Each row has a name. Each question is about the rows just above it.

[ 84.0 -31.6 -13.6 -11.8  26.2 -31.8  50.2  -6.6] = disiv
[ 68.0 -75.8  32.2 -14.7  11.4  11.5  64.7  20.9] = Bipe
[ 75.3 -68.6  23.0 -14.9  16.1   1.8  64.2  15.7] = rapa
[ 75.3 -81.1  23.0 -14.9  16.1   1.8  64.2  15.7] = Futip
[ 79.8 -61.8  14.5 -14.1  19.8  -7.0  62.8  10.4] = sisi
[ 84.2 -52.4   4.9 -12.9  22.5 -16.1  60.0   4.2] = mosu
Move every entry of [-68.6] by +1 step of 0.1.
[-68.5]
[-14.7  11.4] with +1 step of 0.1 on every entry:
[-14.6  11.5]
[-81.1  23.0 -14.9  16.1] with -1 step of 0.1 on every entry:
[-81.2  22.9 -15.0  16.0]

[ 11.2 -25.0  39.8 -85.7  13.7  26.8 -19.6 -24.3 -48.1]  ked
[ -1.8   8.6  34.4  24.5  22.6 -15.7  25.5  56.1  42.3]  rapa
[  0.0  -9.9  13.7 -28.6 -22.1 -19.4  15.4 -26.8 -12.6]  vesu
[ 32.9 -14.3  20.0  -6.7  23.0  -3.5  26.5   2.4   0.3]  Fudov
[ 31.1 -18.2 -46.5   3.1 -13.3 -33.7   7.9 -53.6 -20.0]  disiv
[  3.7  32.9 -51.1   8.9 -44.0  -1.2 -30.6 -40.4  22.4]  kiter
[  0.0  -9.9  13.7 -28.6 -22.1 -19.4  15.4 -26.8   7.5]  Futip
[-17.3   7.0   1.5  30.5   3.5 -12.7  -1.1  18.9   1.9]  Vopim
[ -1.4  60.0 -46.8  13.4 -40.8   3.4   9.8 -22.0 -21.6]  pata
[ 46.6  19.7  36.0  24.4  45.4 -17.5  20.0  89.0  63.3]  mosu
Move every entry of [-1.1 18.9] by -1 step of 0.1.
[-1.2 18.8]
Move every entry of [26.8] by -1 step of 0.1.
[26.7]
[-26.8] with +1 step of 0.1 on every entry:
[-26.7]
Shift each entry of [23.0 -3.5] by -1 times 0.1:
[22.9 -3.6]
[-46.8] with -1 step of 0.1 on every entry:
[-46.9]
[-17.3   7.0   1.5  30.5] with +1 step of 0.1 on every entry:
[-17.2   7.1   1.6  30.6]

[-35.4 -13.0   0.0  -0.6 -14.3]  disiv
[ 15.4 -14.6  12.6 -80.3   5.1]  Fudov
[ 11.4   1.8 -25.4  17.5  32.7]  rapa
[ -3.0 -36.0 -34.0  55.0 -36.7]  Bipe
[ 17.0  27.9 -17.0  35.4  39.9]  ked
[  2.2 -16.6  12.1 -40.8  36.6]  Futip
[ 17.0  27.9 -17.0  -9.2  39.9]  vesu
[ 42.1 -50.0   3.5  -1.8  32.6]  kiter
[17.0 27.9 24.1 35.4 39.9]  sisi
[-64.6 -21.1 -22.0  35.7  -6.2]  pata
[17.7 -3.6 -7.6 26.9 26.1]  Vopim
Move every entry of [-22.0] by -1 step of 0.1.
[-22.1]
[-14.6] with -1 step of 0.1 on every entry:
[-14.7]
Shift each entry of [ 27.9 -17.0  -9.2] by -1 times 0.1:
[ 27.8 -17.1  -9.3]

[ 49.5  44.8  36.3  44.1 -59.3  29.1  -7.8 -19.4  56.0  -3.8  30.0 -57.2
 -30.7 -66.4  24.7   6.8 -32.2   2.7 -16.7 -20.5   5.8   3.6   4.0 -21.2
 -31.7  45.1  -2.8 -36.4 -53.1  61.5] -> pata
[ 49.5  44.8  36.3  44.1 -59.3  29.1  -7.8 -19.4  56.0  -3.8  30.0 -57.2
 -30.7 -66.4  24.7   6.8 -32.2   2.7  16.2  -6.4 -15.5 -30.6  12.0  65.6
 -29.1  19.1  39.5  17.4 -59.2  -3.6] -> disiv
[ 35.2 -10.1  15.4  23.3  14.6  -6.3  52.6 -13.2  11.7 -20.6  35.6 -51.7
   2.4 -44.0  15.9  -8.0  -2.1  20.0  -8.3 -25.3  12.3   3.8   9.0  -3.8
   0.6  25.5  -0.3 -27.0 -11.7  52.1] -> kiter
[ -7.4 -28.9  20.2 -20.2  58.7   0.1 -24.3  13.2 -36.3   5.9 -65.4  76.8
 -15.5  69.3 -20.2 -17.9  16.2  -4.5   7.3  16.0 -35.1  36.2 -35.6 -35.4
  17.0   0.7 -24.2  40.8  -9.0 -58.6] -> mosu
Shift each entry of [2.4] by +1 times 0.1:
[2.5]
[-8.0 -2.1] with -1 step of 0.1 on every entry:
[-8.1 -2.2]

[  9.5  24.3   9.2 -50.3 -25.2  29.4  38.1  21.1] = mosu
[-11.1  -6.0   0.4  21.4  49.7   6.7   6.0  30.9] = kiter
[ -2.3  -7.2  -9.4  61.8  15.3 -31.1 -30.8 -11.6] = Fudov
[ -9.3 -17.4 -25.9  13.9   9.3  18.9 -88.8   9.4] = Futip
[ 18.9 -88.8] with -1 step of 0.1 on every entry:
[ 18.8 -88.9]
[-17.4 -25.9  13.9] with +1 step of 0.1 on every entry:
[-17.3 -25.8  14.0]
[24.3] with -1 step of 0.1 on every entry:
[24.2]

